Each row below holds a small network's activations on one record, seen along a few directions.
Here are examples, each followed by its value of one field, D.
Other fields move the rows too, some of them a lot.
(in the rows, 500 means zero)
Strong random noise was added to every row along 12 fixed directions; ignore it. To show where, here is one row again and again, with new noise each time:
452, 535, 332, 369, 296, 321, 388, 345, 400, 591, 488, 748, 554, 478, 464, 401, 487, 222, 569, 587, 531, 577, 797, 530, 563, 661, 588, 509, 425, 389, 216, 500
343, 488, 313, 432, 393, 537, 536, 504, 425, 611, 615, 571, 547, 528, 524, 606, 451, 600, 747, 435, 351, 338, 650, 590, 585, 404, 581, 534, 366, 590, 605, 527
526, 452, 376, 467, 646, 567, 408, 746, 465, 407, 531, 435, 604, 462, 646, 667, 524, 481, 409, 306, 524, 296, 503, 487, 675, 566, 378, 361, 378, 458, 358, 462
655, 569, 260, 620, 430, 437, 395, 619, 706, 392, 490, 500, 786, 512, 459, 385, 640, 267, 597, 331, 706, 592, 656, 498, 620, 423, 547, 561, 498, 320, 562, 412
601, 371, 526, 588, 735, 523, 622, 691, 629, 353, 376, 424, 432, 628, 473, 317, 604, 602, 370, 545, 599, 563, 253, 529, 624, 152, 298, 525, 698, 705, 613, 457
577, 560, 612, 716, 336, 254, 536, 374, 523, 419, 496, 646, 247, 457, 355, 376, 504, 539, 373, 523, 425, 659, 527, 451, 441, 497, 613, 749, 438, 427, 646, 647
418, 454, 404, 449, 458, 512, 437, 432, 475, 459, 444, 386, 534, 409, 504, 655, 466, 404, 581, 287, 416, 275, 521, 515, 445, 597, 693, 526, 354, 462, 621, 647
479, 581, 744, 622, 796, 679, 269, 515, 508, 597, 354, 520, 433, 530, 473, 667, 505, 434, 689, 332, 454, 370, 194, 277, 423, 629, 653, 525, 452, 445, 725, 411
596, 487, 394, 397, 500, 260, 604, 401, 396, 321, 250, 495, 548, 378, 630, 499, 410, 444, 455, 578, 631, 541, 398, 462, 499, 453, 321, 362, 291, 577, 421, 443
289, 513, 547, 407, 499, 523, 379, 443, 523, 652, 369, 597, 515, 512, 419, 457, 539, 434, 617, 397, 464, 421, 420, 444, 585, 680, 572, 483, 621, 532, 458, 425
262, 672, 389, 397, 236, 393, 558, 249, 362, 693, 457, 755, 646, 388, 545, 502, 373, 663, 950, 472, 582, 368, 572, 435, 630, 500, 591, 384, 392, 592, 678, 312
495, 590, 492, 569, 365, 424, 579, 607, 647, 403, 419, 530, 630, 485, 450, 678, 425, 604, 373, 416, 487, 520, 479, 525, 472, 608, 516, 607, 427, 493, 772, 464
489, 490, 370, 438, 437, 524, 312, 330, 324, 424, 421, 681, 567, 442, 642, 414, 384, 308, 750, 318, 643, 287, 335, 288, 540, 486, 498, 336, 313, 417, 585, 467
316, 590, 638, 482, 544, 422, 455, 422, 578, 633, 275, 483, 507, 410, 405, 501, 580, 548, 611, 374, 495, 468, 362, 415, 574, 702, 579, 484, 608, 550, 519, 377

468, 458, 466, 337, 580, 473, 643, 559, 552, 405, 275, 305, 662, 509, 561, 669, 388, 599, 474, 462, 376, 493, 251, 499, 369, 556, 339, 422, 374, 645, 650, 449  d7
480, 590, 426, 639, 185, 474, 422, 565, 525, 544, 856, 829, 479, 529, 425, 286, 557, 532, 383, 489, 636, 560, 810, 530, 713, 513, 496, 564, 643, 320, 373, 525  d8
551, 562, 561, 564, 577, 523, 341, 510, 642, 546, 438, 341, 537, 478, 417, 473, 638, 344, 562, 323, 511, 524, 463, 444, 476, 632, 599, 556, 536, 357, 438, 487  d3
496, 537, 577, 521, 554, 597, 337, 528, 541, 543, 595, 389, 491, 406, 450, 552, 577, 422, 470, 370, 531, 459, 638, 548, 502, 716, 673, 465, 562, 318, 327, 550  d10
518, 484, 482, 495, 463, 457, 430, 322, 430, 513, 476, 634, 468, 487, 453, 339, 475, 353, 568, 548, 654, 456, 553, 414, 489, 474, 602, 499, 569, 503, 532, 549  d9
440, 313, 588, 360, 626, 633, 345, 444, 381, 427, 361, 438, 368, 469, 567, 495, 407, 350, 407, 298, 381, 315, 149, 333, 422, 688, 446, 413, 475, 499, 472, 617  d5
480, 502, 534, 523, 519, 501, 391, 449, 465, 533, 443, 452, 455, 495, 507, 669, 462, 411, 612, 448, 390, 419, 443, 439, 346, 546, 592, 588, 293, 474, 605, 532  d16
323, 640, 490, 612, 221, 705, 327, 640, 507, 721, 900, 901, 547, 624, 434, 420, 510, 645, 616, 355, 470, 352, 721, 440, 758, 689, 606, 547, 647, 322, 590, 419  d13
439, 349, 551, 481, 633, 433, 584, 732, 623, 512, 427, 443, 439, 656, 391, 571, 588, 537, 169, 631, 311, 584, 523, 660, 546, 571, 367, 694, 659, 708, 366, 552  d2
513, 397, 641, 530, 565, 497, 546, 408, 521, 406, 390, 341, 343, 450, 466, 520, 489, 532, 373, 526, 539, 477, 374, 549, 350, 495, 560, 541, 554, 555, 584, 649  d10
498, 526, 533, 590, 450, 471, 443, 460, 568, 548, 571, 441, 418, 474, 405, 423, 586, 513, 591, 444, 403, 623, 553, 531, 454, 527, 589, 600, 489, 445, 468, 548  d10
426, 575, 407, 459, 555, 431, 479, 402, 396, 639, 475, 327, 512, 343, 616, 718, 586, 518, 812, 386, 411, 454, 525, 515, 473, 529, 511, 421, 240, 500, 388, 472  d12
526, 609, 610, 518, 665, 454, 412, 460, 424, 680, 565, 501, 436, 422, 491, 482, 626, 410, 544, 532, 581, 483, 760, 504, 631, 627, 660, 444, 581, 397, 155, 463  d11
642, 529, 418, 576, 533, 384, 549, 585, 473, 405, 587, 527, 554, 415, 535, 381, 579, 506, 334, 533, 790, 469, 740, 517, 709, 444, 487, 418, 590, 461, 344, 491  d9
520, 519, 605, 526, 558, 512, 423, 476, 482, 485, 419, 611, 464, 591, 488, 478, 441, 469, 468, 446, 374, 540, 262, 334, 455, 575, 413, 542, 412, 513, 545, 455  d11
608, 617, 488, 532, 451, 598, 440, 621, 600, 549, 632, 612, 652, 581, 517, 573, 506, 422, 482, 562, 655, 578, 624, 554, 492, 530, 539, 504, 526, 379, 506, 427  d3
433, 562, 627, 400, 564, 536, 568, 417, 477, 502, 384, 487, 535, 430, 473, 466, 437, 562, 483, 515, 476, 486, 392, 432, 517, 642, 503, 402, 588, 530, 498, 430  d4
688, 637, 399, 811, 473, 567, 382, 649, 619, 476, 757, 509, 535, 565, 408, 479, 636, 423, 570, 333, 509, 600, 746, 500, 505, 414, 684, 727, 439, 211, 665, 562  d12
329, 438, 445, 373, 432, 562, 245, 269, 377, 624, 464, 620, 461, 520, 549, 263, 527, 274, 870, 347, 488, 438, 359, 328, 527, 528, 500, 421, 530, 437, 386, 466  d1
564, 683, 678, 581, 626, 704, 432, 646, 666, 537, 463, 499, 647, 603, 390, 781, 449, 490, 468, 552, 435, 595, 440, 474, 334, 690, 630, 639, 505, 377, 815, 384  d14
378, 547, 702, 482, 587, 598, 342, 468, 519, 680, 396, 564, 415, 576, 394, 501, 539, 457, 644, 443, 295, 548, 324, 403, 405, 740, 583, 590, 559, 443, 446, 463  d13
451, 529, 466, 458, 420, 387, 443, 562, 405, 491, 544, 626, 564, 364, 577, 512, 484, 530, 345, 453, 650, 362, 639, 452, 705, 672, 384, 368, 484, 460, 265, 408  d2
564, 476, 426, 519, 555, 445, 575, 597, 639, 497, 478, 307, 572, 511, 403, 494, 591, 473, 407, 566, 450, 615, 634, 646, 489, 455, 541, 580, 589, 541, 433, 521  d15
409, 480, 456, 405, 529, 480, 628, 310, 511, 596, 366, 269, 442, 479, 444, 392, 567, 532, 754, 512, 405, 492, 461, 583, 434, 341, 641, 539, 549, 645, 558, 576  d6
444, 421, 331, 457, 516, 482, 507, 391, 459, 552, 438, 364, 519, 463, 547, 474, 551, 473, 782, 461, 438, 437, 464, 495, 497, 294, 504, 491, 359, 586, 530, 541  d15
440, 521, 468, 328, 427, 566, 431, 357, 335, 587, 511, 742, 612, 529, 558, 420, 338, 410, 661, 585, 645, 412, 520, 411, 496, 513, 501, 313, 511, 479, 510, 406  d7
491, 647, 622, 512, 562, 510, 680, 648, 615, 665, 555, 587, 556, 545, 431, 525, 513, 745, 477, 708, 510, 753, 530, 571, 584, 517, 445, 547, 673, 584, 504, 257  d5
550, 431, 483, 482, 529, 537, 490, 522, 481, 492, 520, 555, 552, 587, 481, 498, 462, 410, 415, 603, 670, 418, 555, 519, 517, 452, 527, 458, 609, 515, 532, 499  d7
647, 681, 485, 609, 585, 437, 495, 403, 523, 411, 515, 361, 583, 270, 566, 479, 575, 560, 665, 373, 723, 430, 604, 407, 622, 482, 606, 350, 466, 342, 567, 393  d14
516, 519, 659, 605, 724, 716, 441, 471, 386, 730, 718, 606, 358, 589, 445, 466, 542, 576, 652, 563, 567, 300, 671, 491, 615, 338, 786, 522, 718, 562, 599, 545  d11
472, 484, 346, 526, 236, 359, 504, 531, 704, 395, 446, 452, 636, 557, 428, 434, 560, 438, 494, 377, 365, 742, 415, 523, 446, 508, 363, 673, 420, 473, 593, 484  d1
426, 490, 390, 527, 540, 556, 550, 478, 420, 623, 676, 401, 382, 508, 497, 495, 566, 608, 759, 449, 321, 407, 657, 570, 534, 324, 621, 550, 412, 564, 492, 616  d8
529, 385, 306, 329, 542, 654, 447, 737, 699, 402, 382, 415, 791, 682, 539, 369, 567, 266, 381, 457, 672, 540, 397, 580, 620, 433, 235, 377, 732, 554, 321, 353  d6
454, 478, 485, 394, 590, 605, 443, 736, 699, 348, 310, 316, 758, 527, 555, 668, 465, 525, 357, 285, 491, 423, 205, 457, 477, 673, 303, 414, 522, 528, 612, 375  d16
540, 551, 660, 663, 612, 694, 288, 695, 537, 653, 728, 742, 354, 636, 398, 358, 593, 475, 441, 449, 393, 511, 520, 352, 649, 625, 511, 591, 642, 347, 443, 423  d4
452, 308, 416, 405, 434, 312, 620, 356, 431, 544, 539, 451, 246, 557, 407, 199, 623, 463, 459, 677, 306, 682, 664, 684, 518, 315, 501, 649, 617, 653, 242, 701  d1
639, 532, 410, 544, 538, 361, 635, 595, 469, 482, 576, 495, 421, 555, 513, 550, 507, 533, 438, 720, 380, 726, 683, 606, 451, 377, 381, 580, 307, 548, 328, 513  d8
492, 493, 603, 482, 549, 686, 310, 374, 448, 607, 566, 567, 412, 605, 465, 498, 477, 261, 633, 497, 465, 453, 516, 448, 382, 549, 720, 561, 506, 391, 482, 625  d3
652, 661, 599, 671, 520, 324, 614, 313, 655, 412, 360, 422, 497, 311, 368, 105, 668, 605, 626, 471, 744, 714, 379, 335, 593, 335, 561, 456, 711, 453, 623, 384  d4
540, 260, 421, 412, 522, 768, 478, 694, 515, 371, 595, 615, 404, 780, 516, 368, 412, 462, 323, 522, 312, 461, 292, 564, 492, 309, 258, 532, 538, 595, 598, 601  d13
670, 463, 443, 549, 438, 339, 607, 445, 513, 316, 528, 388, 407, 385, 469, 328, 495, 510, 359, 486, 510, 625, 527, 525, 492, 417, 467, 566, 456, 423, 466, 607  d5
559, 462, 505, 482, 504, 360, 601, 191, 337, 447, 381, 416, 349, 378, 492, 390, 481, 394, 545, 645, 686, 499, 563, 542, 406, 320, 605, 454, 512, 568, 466, 619  d12
299, 505, 324, 399, 334, 255, 618, 378, 533, 550, 420, 284, 572, 285, 518, 295, 654, 617, 677, 320, 464, 491, 606, 581, 707, 508, 454, 402, 561, 552, 265, 499  d15
352, 492, 280, 487, 225, 339, 542, 501, 648, 472, 551, 412, 650, 374, 412, 468, 622, 535, 505, 278, 457, 454, 719, 627, 647, 544, 566, 589, 507, 480, 496, 572  d2
472, 400, 483, 462, 623, 629, 453, 680, 503, 588, 661, 570, 442, 640, 405, 403, 609, 398, 282, 607, 578, 435, 757, 629, 673, 513, 575, 515, 808, 534, 245, 580  d9
488, 466, 498, 408, 392, 370, 615, 388, 479, 418, 344, 482, 446, 473, 541, 395, 430, 537, 423, 567, 518, 564, 338, 500, 477, 438, 305, 451, 496, 629, 449, 483  d6
585, 523, 279, 500, 466, 327, 611, 578, 779, 370, 349, 154, 746, 455, 450, 560, 613, 482, 593, 396, 390, 695, 540, 613, 387, 400, 474, 626, 351, 540, 635, 480  d16
516, 464, 518, 578, 621, 489, 552, 559, 363, 526, 591, 569, 413, 493, 588, 393, 587, 692, 521, 559, 651, 355, 498, 441, 769, 294, 354, 355, 631, 651, 414, 386  d14

Which value of D does each new row have?
170, 531, 625, 399, 432, 370, 487, 276, 523, 582, 216, 271, 491, 242, 443, 599, 541, 609, 667, 193, 350, 318, 243, 375, 487, 813, 633, 473, 478, 596, 591, 534  d2
558, 447, 422, 628, 579, 445, 386, 628, 492, 572, 726, 497, 439, 511, 413, 479, 685, 374, 399, 533, 530, 436, 891, 606, 672, 500, 637, 631, 585, 425, 231, 591  d2
311, 602, 397, 351, 173, 179, 596, 165, 506, 691, 374, 635, 524, 423, 403, 296, 541, 439, 732, 636, 426, 779, 640, 535, 471, 601, 512, 540, 488, 592, 305, 446  d8
464, 428, 622, 581, 582, 311, 639, 260, 318, 534, 577, 287, 132, 259, 492, 363, 655, 709, 471, 521, 572, 323, 675, 556, 617, 384, 756, 484, 626, 581, 361, 724  d1
717, 610, 635, 763, 666, 508, 351, 621, 455, 482, 664, 535, 275, 499, 542, 441, 610, 535, 431, 401, 457, 552, 470, 321, 577, 519, 497, 554, 402, 302, 394, 520  d6
401, 418, 307, 368, 304, 582, 386, 398, 205, 509, 700, 740, 523, 502, 711, 573, 337, 401, 648, 517, 605, 214, 665, 475, 588, 388, 474, 347, 291, 488, 421, 561  d16
569, 631, 420, 578, 469, 517, 576, 628, 595, 549, 605, 473, 697, 510, 522, 749, 515, 518, 561, 586, 614, 577, 753, 660, 478, 422, 545, 540, 430, 467, 548, 415  d8
650, 549, 572, 575, 783, 554, 467, 546, 592, 476, 379, 304, 610, 456, 460, 494, 644, 374, 471, 551, 805, 525, 549, 472, 553, 452, 599, 436, 663, 474, 429, 438  d8
495, 435, 564, 483, 473, 319, 657, 516, 448, 484, 519, 496, 364, 451, 477, 419, 529, 672, 263, 600, 505, 546, 595, 563, 613, 474, 400, 471, 610, 601, 372, 578  d7
608, 441, 356, 537, 350, 398, 399, 626, 589, 327, 462, 767, 654, 660, 485, 289, 498, 218, 263, 552, 689, 644, 506, 465, 595, 531, 300, 554, 582, 433, 414, 435  d2
711, 436, 341, 716, 463, 365, 493, 415, 439, 301, 630, 455, 397, 445, 577, 335, 596, 501, 655, 340, 447, 510, 476, 435, 509, 187, 448, 572, 231, 403, 536, 639  d13
484, 296, 427, 478, 725, 501, 454, 617, 454, 407, 571, 186, 422, 394, 587, 447, 681, 514, 368, 247, 497, 217, 522, 493, 690, 486, 429, 348, 559, 489, 230, 656  d7
377, 472, 434, 465, 318, 421, 469, 480, 529, 575, 554, 674, 416, 590, 475, 123, 612, 487, 640, 539, 497, 761, 469, 538, 656, 399, 254, 470, 627, 522, 202, 402  d10
344, 521, 413, 652, 350, 451, 442, 394, 556, 651, 594, 479, 362, 534, 405, 367, 670, 599, 894, 271, 221, 591, 393, 465, 517, 332, 484, 708, 391, 513, 643, 550  d12
459, 504, 463, 460, 325, 451, 639, 531, 488, 406, 556, 493, 600, 366, 510, 589, 398, 623, 244, 420, 550, 391, 623, 532, 564, 652, 525, 480, 474, 459, 529, 519  d5
638, 539, 494, 592, 445, 343, 647, 575, 699, 413, 464, 509, 579, 552, 374, 412, 547, 542, 310, 567, 547, 729, 620, 578, 497, 435, 492, 614, 585, 483, 616, 484  d7
